Each row below holds a small network's activations on one input, seen along a few directions.
In each table, some parts of the input vary, and every possible input appears once, in random order.
A made-up example of a description, with smaller parts first: one of 2 separate values, together with either a single point or one of 9 places around a ring or (one of 6 places along a line, together with one of 8 places around a ring).
Shared parts are said once, and a part with two or three values counts as separate values.
In the rows, zero is written as 128.

Rows:
x1: [210 182 176 152 166  60  91  93 162 145 125  41 114 140]
x2: [ 43  74 101 167  89 205 135 130  79 102 151 186  71 203]
x3: [ 74  75 112 111 119 141 141 124 121 141 122 192 159 106]
x4: [117 116  88  45 116 122 149 137 149 120 105 165 107  51]
x5: [ 70  76  82 141  76 197 127 140  89  93 146 169  63 188]
x6: [158 149 152 128 140 123 142 140 126 154 129 110 182  82]
x7: [ 47  79 104 176  94 137 130  86 117 129 146 176 115 186]
x8: [131 179 218 163 197  95 142 128 136 164 105  98 242 161]
x9: [110  99  61 112  79 120 114  98 145 102 122 139  77 128]
x10: [102  95  90  48 110 186 146 191 109 102 123 179  88  91]
x11: [ 66  74 108 101 125 205 140 177  87 113 130 204 120 124]
x12: [107 101  91  62 112 128 144 135 143 131 112 168 125  65]
x13: [125 107  55  80  73 173 125 155 113  57 126 152  22 147]
x14: [ 52  71 128 138 135 148 143 116 108 138 123 210 175 129]
x15: [190 158 116 157 124  98 107 107 131 130 147  75 105 125]
x16: [133 186 207 204 167  76  96 101 146 154 144  79 172 215]
x17: [168 151 124 174 121 108 106 108 131 138 155  85 124 147]
x18: [138 143 164 146 147 131 143 135 117 153 135 122 201 109]
x19: [114 111  86  28 111 178 153 195 113  91 116 176  72  77]
x20: [ 70  80  84 154  81 133 119  92 126 122 139 159 107 164]
x21: [178 158 143 112 141 114 144 145 132 149 123 100 161  57]
x22: [210 185 188 105 189  74 149 132 171 151  89  57 159  59]
x23: [109  92  59  98  69 179 120 154 107  70 134 150  40 160]
x24: [ 42  70 121 130 142 213 142 166  74 112 130 222 135 142]
x25: [159 180 205 147 183  92 138 129 148 170 100  85 223 131]
x26: [ 85  82  98  73 116 196 142 186 100 109 127 191 104 107]
x27: [165 182 192 188 158  72  89 100 153 156 137  65 155 188]
x28: [143 149 138 190 121 115 110 107 128 142 164  97 141 171]
x29: [ 89  85 100  84 113 134 141 129 132 138 117 178 143  85]
x30: [180 180 197 130 180  87 139 131 158 169  95  73 203 104]
x31: [110 150 159 204 132 118 119 105 121 142 172 111 154 199]
x32: [ 92  86  69 132  78 127 114  97 138 111 131 147  93 145]
x33: [205 167 113 142 131  90 115 106 130 119 140  73  86 106]
x34: [222 187 173 137 173  53  97  90 163 134 121  37  96 122]
x35: [191 168 139  99 148 105 152 149 135 138 119  98 140  39]
x36: [186 180 183 170 160  65  87  97 158 154 129  52 137 164]
x37: [114 139 178 164 165 137 145 131 109 145 140 139 218 138]
x38: [125 112  60  93  84 115 121  97 149  89 114 140  58 114]
x39: [ 90  80  68 118  70 189 122 149  99  81 141 157  54 175]
x40: [201 181 190 116 183  81 143 133 168 162  92  63 179  78]
Describe the family of inputs behind these rows.
Answer: one of 2 separate values, together with one of 4 places along a line, together with one of 5 places along a line
Changing only the choice among 2 separate values turns x25 into x27. The same change can be made to x10. Which row results?
Answer: x23
Changing only the choice among 2 separate values turns x37 into x31. The same change can be made to x4. Which row results?
Answer: x38
Change only the choice among 2 separate values in x39. List by row number the other rows that result.
Answer: x26
Change only the choice among 2 separate values in x20. List by row number the other rows that result.
Answer: x3

Rows:
x41: [ 61  81 116 113 123 167 142 140 111 121 122 191 127 132]
x42: [ 75  77 106  86 125 163 148 149 115 127 116 194 131  95]
x43: [175 181 172 205 141  53  95  67 161 161 148  46 152 180]
x44: [164 162 180 125 179 116 141 146 128 153 123 107 177  95]
x45: [130 148 174 213 142 113 120 101 122 160 147  94 199 181]
x46: [199 184 175 150 168  57 107  94 161 148 120  55 141 120]
x47: [ 50  89 119 140 116 168 135 131 107 119 129 187 131 174]
x48: [138 155 177 192 158 112 125 115 122 160 142 104 191 152]
x49: [ 96  76  62 101  79 177 123 140 103  87 138 171  41 131]
x50: [ 44  87 119 160 102 167 130 122 104 113 137 180 136 209]
x51: [ 83  84  64 125  74 178 110 135 101  86 148 168  43 174]
x52: [214 187 171 118 174  63 117 112 166 145 103  53 140  95]
x53: [108  77  51  78  80 174 139 146 107  89 130 175  46  93]
x54: [185 186 174 183 156  53 100  81 159 157 135  53 148 151]
x55: [ 91  85  87  53 109 156 154 160 127 126 110 195 147  56]
x56: [178 173 173  83 166 116 149 171 139 149 107  98 181  67]
x57: [ 73  84  65 144  65 176 104 129 102  81 160 162  45 212]
x58: [226 198 164  81 164  68 134 139 181 140  85  45 142  68]
x59: [150 157 181 160 171 113 133 129 125 154 135 109 181 121]
x60: [119  88  31  49  67 168 155 154 118  84 124 173  62  54]
Describe the family of inputs behind these rows.
Answer: one of 4 places along a line, together with one of 5 places along a line
Changing only the place on the line of 5 turns x42 into x41. The same change can be made to x44. Which row results?
Answer: x59
Change only the place on the line of 5 in x52. List by row number the other rows that result.
Answer: x43, x46, x54, x58
Change only the place on the line of 5 in x60. List by row number the other rows that result.
Answer: x49, x51, x53, x57
